Here are a small network's activations along a few directions, averaged over the inputs that share one value of a field.
Related values have similar rows: they may be neighbours, one step apart, or belong to one group.
(in the rows, 500 means zero)
Strong random noise was added to every row along 3 fixed directions; ignore it. To show where, here is one row again and again, with new noise each time:
[457 475 492 483 485 543 452 627 498 510 459 497 610 482]
[241 496 590 334 508 433 401 721 594 570 507 444 633 346]
[625 463 413 600 452 618 502 582 444 440 479 522 582 560]
[636 716 516 437 415 525 545 542 455 605 376 481 539 518]
[489 464 488 494 523 586 430 539 430 567 296 549 631 575]


Kofuf, 17 values:
b15: [506 454 468 515 523 608 443 485 377 570 282 563 633 572]
b11: [599 426 517 595 505 584 516 503 393 376 429 576 546 478]
b6: [611 478 495 474 492 382 605 533 570 489 867 454 354 466]
b12: [325 312 351 648 567 605 412 537 467 468 621 548 473 568]
b5: [513 682 559 462 504 528 454 572 569 614 602 445 453 365]
b16: [383 223 452 580 571 512 529 490 657 304 692 540 470 548]
b3: [389 355 513 461 480 398 505 447 479 400 416 504 496 408]
b2: [470 253 473 551 579 563 496 338 504 351 447 477 531 620]
b10: [359 144 495 670 456 505 481 604 565 331 622 490 558 402]
b13: [349 408 639 460 672 504 474 334 485 570 403 478 482 650]
b17: [601 802 589 364 308 306 545 391 594 586 452 428 422 513]
b8: [398 131 357 692 571 648 369 774 547 200 757 571 497 434]
b14: [361 620 598 382 543 452 540 423 512 580 650 526 451 427]
b7: [664 760 538 465 387 323 608 571 514 531 476 407 405 394]
b1: [434 286 335 676 656 665 348 499 416 414 525 583 567 558]
b9: [205 315 508 552 670 451 405 595 551 460 734 508 521 391]
b4: [236 343 499 326 477 266 429 596 787 390 743 388 521 301]
Kofuf is arranged as a ring.
List every value one step from b4, in the order listed.
> b2, b17
List every value one step from b6, in the order listed.
> b13, b14
List every value one step from b5, in the order listed.
> b8, b1
List every value one step from b11, in the order listed.
> b15, b7
